Each row below holds a small network's activations on one input, seen along a few directions.
In each table, some parts of the input vary, and every possible input appears once, in random order.
Descriptions start from the smaller parts, as in this example, which fits no table here: ring(5) and (point or ring(11) or (values(3) and line(4))).
Shared parts are said once, and a part with two or three values counts as separate values.
In the rows, 128 means zero.

Other details of the inputs shift rows strongly along three fixed directions, in all tables alike. That doesn't count.

Table:
x1: [115,112,103,126,135,87,142,115,77,125,123,86]
x2: [122,154,185,91,85,179,108,174,170,84,99,180]
x3: [107,146,112,118,100,57,128,168,188,60,105,164]
x4: [154,92,125,116,152,158,122,95,96,194,115,100]
x5: [122,126,124,124,138,178,131,127,101,126,123,98]
x6: [136,137,87,195,151,23,135,75,173,110,136,101]
x7: [102,140,94,153,117,88,165,158,117,88,120,121]
x8: [112,126,62,126,141,73,134,136,96,117,131,95]
x9: [113,100,91,99,144,158,152,145,66,151,106,92]
x10: [124,120,78,144,144,90,143,136,126,124,117,114]
x11: [82,108,79,85,146,74,175,144,64,111,127,64]
x12: [192,129,168,147,132,166,86,84,149,186,152,129]
x13: [101,94,102,79,114,113,139,147,41,129,102,98]
x14: [60,53,147,82,148,227,125,131,46,205,134,113]
x15: [146,131,171,77,148,211,106,113,102,175,137,103]
x16: [150,157,168,127,72,116,68,156,182,90,105,206]
x17: [170,167,167,128,107,186,59,136,176,131,129,180]
x18: [113,139,117,108,96,76,142,176,157,96,107,164]
x19: [127,149,90,175,167,28,147,86,191,104,149,93]
x20: [167,133,187,165,141,182,111,91,154,153,127,131]
x21: [157,157,200,123,123,186,99,137,195,129,117,176]
x22: [167,129,84,212,175,17,139,49,156,154,175,72]
x23: [109,122,145,93,120,155,164,159,94,126,115,113]
x24: [103,104,101,106,87,72,152,172,80,95,103,129]
x25: [155,110,157,115,127,175,108,118,119,167,106,137]
x26: [142,135,161,119,76,144,109,161,143,122,95,186]
x27: [121,91,151,68,126,208,129,128,21,167,113,81]
x28: [138,126,122,99,114,180,97,146,127,139,107,142]
x29: [129,143,138,110,104,181,102,154,135,111,104,153]
x30: [120,130,91,119,93,91,127,177,123,99,119,148]
x31: [106,97,132,83,150,169,169,144,73,144,114,81]
x32: [193,151,142,200,215,110,115,30,215,189,178,87]
x33: [123,114,97,132,105,63,144,141,121,126,105,139]
x34: [127,120,124,114,167,169,130,59,111,141,179,151]
x35: [120,141,115,141,77,50,106,158,187,64,91,187]
x36: [122,124,101,109,118,66,142,155,135,111,134,123]
x37: [26,95,121,101,91,99,114,184,89,92,128,169]
x38: [148,134,153,116,135,228,126,126,92,177,128,114]
x39: [111,149,134,129,73,120,132,202,132,51,113,170]
x40: [101,130,109,121,127,80,176,152,120,107,121,112]
x41: [144,134,85,208,162,17,159,68,154,140,148,89]
x42: [106,114,99,110,140,83,173,144,90,117,140,80]
x43: [180,127,170,160,160,175,103,68,149,186,132,117]
x44: [131,136,154,119,127,141,144,140,126,115,144,111]
x45: [100,133,109,140,109,107,151,177,130,68,100,145]
x46: [182,153,150,165,156,183,99,86,145,176,167,108]
x47: [156,139,98,188,197,128,130,49,140,166,166,55]
x48: [115,132,111,117,120,72,153,153,130,100,136,116]
x49: [198,165,126,214,180,124,102,48,201,190,175,110]
x50: [135,145,111,139,116,122,104,142,161,107,114,149]
x51: [89,96,70,71,127,74,159,158,93,112,105,96]
x52: [174,190,180,171,90,163,76,149,224,110,123,216]
x53: [123,111,68,136,145,88,144,134,120,132,117,107]
x54: [138,172,184,101,75,139,79,180,200,73,111,211]
x55: [150,191,147,191,95,98,106,151,223,78,124,201]
x56: [125,87,110,116,190,186,161,54,93,177,169,128]
x57: [123,123,140,115,138,185,148,91,125,142,158,188]
x58: [121,78,131,67,139,208,139,115,24,185,104,68]
x59: [172,152,163,168,161,202,104,91,161,164,140,124]
x60: [123,94,133,49,138,199,151,145,51,192,112,91]
x61: [113,115,107,112,95,86,124,153,124,98,89,147]
x62: [20,73,84,115,118,85,141,145,88,114,132,122]
x63: [153,126,156,138,121,148,122,114,110,147,137,118]
x64: [156,163,124,215,201,62,140,36,214,129,181,67]
x65: [115,145,136,162,85,58,133,165,183,54,90,187]
x66: [133,146,195,123,64,175,116,173,140,98,92,192]
x67: [107,93,100,76,111,108,132,153,51,129,101,108]
x68: [171,151,205,155,99,179,95,121,158,124,137,160]
x69: [163,136,163,119,144,165,102,117,179,159,127,146]
x70: [98,113,84,124,125,84,168,114,118,84,168,172]
x71: [127,151,97,187,183,26,156,74,166,105,175,64]
x72: [143,129,67,179,191,11,164,70,149,145,180,50]
x73: [115,134,120,116,126,99,157,148,131,119,119,124]
x74: [98,92,128,57,131,223,140,110,73,136,132,167]
x75: [114,124,113,146,108,73,161,141,114,110,108,128]
x76: [150,137,141,132,133,186,122,128,104,149,145,111]
x77: [170,139,186,159,145,192,97,72,153,158,138,115]
x78: [81,90,147,132,129,159,111,127,97,167,171,131]
x79: [107,119,92,105,139,137,141,137,60,130,129,81]
x80: [150,135,150,100,140,224,94,117,88,172,133,110]
x81: [188,148,144,161,155,178,94,88,147,182,166,112]
x82: [140,167,166,108,89,117,82,166,199,85,118,196]
x83: [29,86,102,125,102,84,151,172,93,115,129,152]
x84: [91,100,112,77,133,129,174,167,79,121,101,100]
x85: [131,184,185,137,69,166,81,184,181,50,111,208]
Description of these inputs: ring(5) and (values(2) or (values(3) and line(5))).
Changing only the ring(5) part turns x46 into x9. The same change can be made to x81. Which row results? -> x10
Changing only the ring(5) part turns x21 into x15. The same change can be made to x84. Which row results? -> x11
Changing only the ring(5) part turns x61 into x26. The same change can be made to x47. Which row results? -> x38
Which other rows does x82 become when the ring(5) part takes its other values? List them by row number. -> x18, x36, x51, x69
Which other rows does x62 become when the values(2) part takes its other values? List them by row number. -> x74
Which other rows does x34 become when the values(2) part takes its other values? List them by row number. -> x37
Which other rows does x8 become when the line(5) part takes its other values? List them by row number. -> x17, x79, x80, x85
Start at x27 and move only the line(5) part, one step at a time. The first step leads to x1. Which rows follow, in order? -> x13, x67, x16
Which other rows does x33 become when the values(3) part takes its other values? List them by row number. -> x18, x49

Table:
x86: [131,141,48,152,173,36,179,106,128,101,135,62]
x87: [186,132,124,107,171,189,124,83,115,185,143,84]
x88: [155,147,150,194,179,124,133,47,198,150,186,149]
x89: [84,92,115,126,109,187,154,141,26,123,125,121]
x90: [114,131,137,79,95,169,147,198,84,105,85,117]
x91: [132,91,82,46,127,146,151,156,51,145,94,100]
x92: [167,206,179,157,98,141,101,161,226,67,114,190]
x93: [46,99,95,125,98,34,149,174,135,66,112,162]
x94: [141,126,71,172,147,11,137,88,146,132,130,91]
x95: [148,127,156,130,181,192,137,60,132,175,187,107]
x96: [131,104,155,144,172,185,126,63,133,195,158,127]
x97: [96,130,120,132,66,34,128,203,130,62,81,152]
x98: [97,126,192,77,89,201,90,175,147,107,123,190]
x99: [150,131,192,101,69,187,77,171,133,138,84,178]
x100: [142,106,113,141,146,191,81,77,105,201,165,151]
x101: [161,181,201,177,86,124,79,155,207,93,116,173]
x102: [77,124,98,116,153,86,161,121,119,104,156,104]
x103: [168,142,92,174,150,45,121,83,181,136,132,119]
x104: [105,96,112,83,125,152,159,169,34,147,107,54]
What do these inputs look like to the network? -> values(2) or ring(6) or ring(11)
Start at x88 and move only the ring(6) part, one step at a time. The first step leads to x95. Which rows follow, in order? -> x102, x98, x93, x96

Table:
x105: [151,155,162,189,116,117,114,105,177,103,137,154]
x106: [136,156,152,155,157,157,108,85,162,149,166,140]
x107: [142,120,166,135,140,182,110,106,117,170,118,110]
x108: [161,152,180,161,142,150,106,91,159,136,152,113]
x109: [143,100,136,85,131,168,133,113,84,176,115,123]
x110: [100,116,130,132,121,105,139,151,151,94,125,171]
x111: [132,146,180,101,87,153,117,175,141,101,118,165]
x112: [164,154,164,128,127,162,104,120,178,118,119,148]
x113: [135,133,118,185,151,109,128,71,175,131,163,131]
x114: [93,110,95,100,75,91,128,194,100,96,99,161]
x115: [130,134,79,138,170,82,160,111,124,134,138,60]
x116: [108,108,72,124,114,57,160,133,98,110,116,130]
x117: [123,135,107,121,115,58,134,134,143,98,128,138]
x118: [124,107,139,121,131,184,123,119,75,166,116,102]
x119: [148,119,131,147,148,143,144,97,105,164,147,99]
x120: [118,103,81,95,149,85,156,120,88,130,116,90]
x121: [97,129,78,98,114,95,159,185,96,88,103,112]
x122: [108,118,103,142,132,67,129,135,137,124,115,106]
x123: [132,163,165,102,83,156,115,192,177,80,85,186]
x124: [143,135,131,163,167,142,117,62,157,157,180,104]
x125: [166,160,117,174,156,102,114,90,180,114,153,115]
x126: [135,138,132,116,125,149,133,146,116,136,135,117]
x127: [122,118,148,114,135,166,125,106,138,143,141,128]
x128: [151,143,182,149,129,186,97,92,190,143,146,169]
x129: [96,123,100,134,114,65,154,150,95,82,125,106]
x130: [125,114,112,89,124,188,147,157,73,144,100,114]
x131: [126,140,156,143,102,155,99,144,130,116,115,151]
x132: [145,149,127,195,165,91,113,75,156,141,159,89]
x133: [103,133,176,100,90,158,110,182,165,82,112,210]
x134: [109,121,135,116,141,154,136,117,119,145,129,141]
x135: [129,114,92,124,151,135,160,121,73,163,142,73]
x136: [141,159,123,174,112,86,136,139,180,96,130,157]
x137: [139,169,172,177,80,110,100,148,187,63,125,192]
x138: [129,103,157,99,115,193,101,146,105,169,98,130]
x139: [109,129,111,147,98,91,109,162,139,102,112,149]
x140: [147,120,131,94,132,207,119,129,84,151,119,115]
x141: [143,117,98,120,148,130,131,104,92,148,134,106]
x142: [140,145,130,144,117,66,123,117,181,105,127,159]
x143: [128,113,125,108,142,146,147,128,71,159,144,85]
x144: [155,132,151,154,139,125,137,108,146,146,138,123]
x145: [132,140,132,179,151,79,125,93,163,129,136,99]
x146: [112,70,115,58,125,174,139,150,41,188,100,98]
x147: [107,108,80,99,120,88,166,159,97,94,91,115]
x148: [145,122,132,177,179,142,125,67,153,163,172,122]
x149: [124,135,147,128,142,185,117,103,120,158,148,143]
x150: [111,115,129,73,111,150,156,176,88,131,103,115]
x151: [116,113,85,106,118,119,154,150,90,103,100,122]
x152: [89,110,81,135,122,84,152,128,115,98,139,126]
x153: [156,140,158,152,152,150,86,95,160,168,145,106]
x154: [130,117,132,124,137,157,101,125,107,164,131,103]
x155: [129,159,106,151,110,96,133,162,161,81,115,152]
x156: [171,146,184,107,112,205,81,116,141,158,137,167]
x157: [114,107,150,100,123,202,117,144,99,139,135,158]
x158: [102,133,151,88,120,172,124,143,116,128,129,151]
x159: [159,121,136,153,182,126,147,67,119,187,163,63]
x160: [136,130,78,139,156,66,138,101,122,120,144,99]
x161: [127,127,126,96,134,145,147,145,100,146,131,91]
x162: [135,137,106,161,141,48,119,111,171,124,148,114]
x163: [107,111,136,66,75,161,107,197,91,123,99,162]
x164: [151,142,138,112,129,133,108,120,147,120,128,138]
x165: [105,102,105,96,114,92,137,156,107,132,107,120]
x166: [126,104,96,165,172,74,170,78,95,149,143,53]
x167: [130,122,140,138,113,154,100,136,131,144,114,141]
x168: [121,138,165,123,114,164,102,151,159,103,141,186]
x169: [147,145,117,151,129,74,123,115,178,100,119,158]
x170: [136,123,145,139,174,153,121,88,143,157,169,112]
x171: [164,131,178,124,108,209,79,125,145,173,124,169]
x172: [111,112,110,126,155,110,141,110,84,149,130,60]
x173: [126,136,93,124,136,79,143,133,137,91,123,105]
x174: [169,134,157,123,128,189,97,95,122,174,143,144]
x175: [89,94,140,40,105,208,133,162,63,137,116,125]
x176: [139,146,114,140,105,92,119,139,161,84,112,178]
x177: [80,124,97,123,138,75,160,131,125,106,129,129]
x178: [139,140,141,176,147,81,136,90,158,119,144,101]
x179: [118,146,132,145,81,89,133,175,145,72,120,175]
x180: [113,110,75,115,151,98,177,138,91,134,106,79]
x181: [100,112,94,105,113,87,174,175,100,107,101,116]
x182: [90,153,138,136,79,106,124,173,172,59,108,221]
What do these inputs look like to the network? -> ring(6) and (values(3) or ring(10))
Changing only the ring(6) part turns x156 into x109. The same change can be made to x124. Which row results? -> x128
Changing only the ring(6) part turns x170 into x148. The same change can be made to x117. Which row results? -> x116
Which other rows does x117 become when the ring(10) part takes its other values? List them by row number. -> x108, x111, x115, x153, x161, x162, x164, x172, x173
Which other rows does x149 become when the values(3) part takes its other values? List them by row number. -> x152, x157
Start at x147 and move only the ring(10) part, one step at a time. The first step leads to x169. Which rows follow, in order? -> x109, x146, x138, x107, x166, x144, x181, x180
Which other rows agree with x178 in the ring(6) part? List them by row number. -> x112, x120, x122, x123, x127, x133, x142, x145, x150, x159, x165, x177
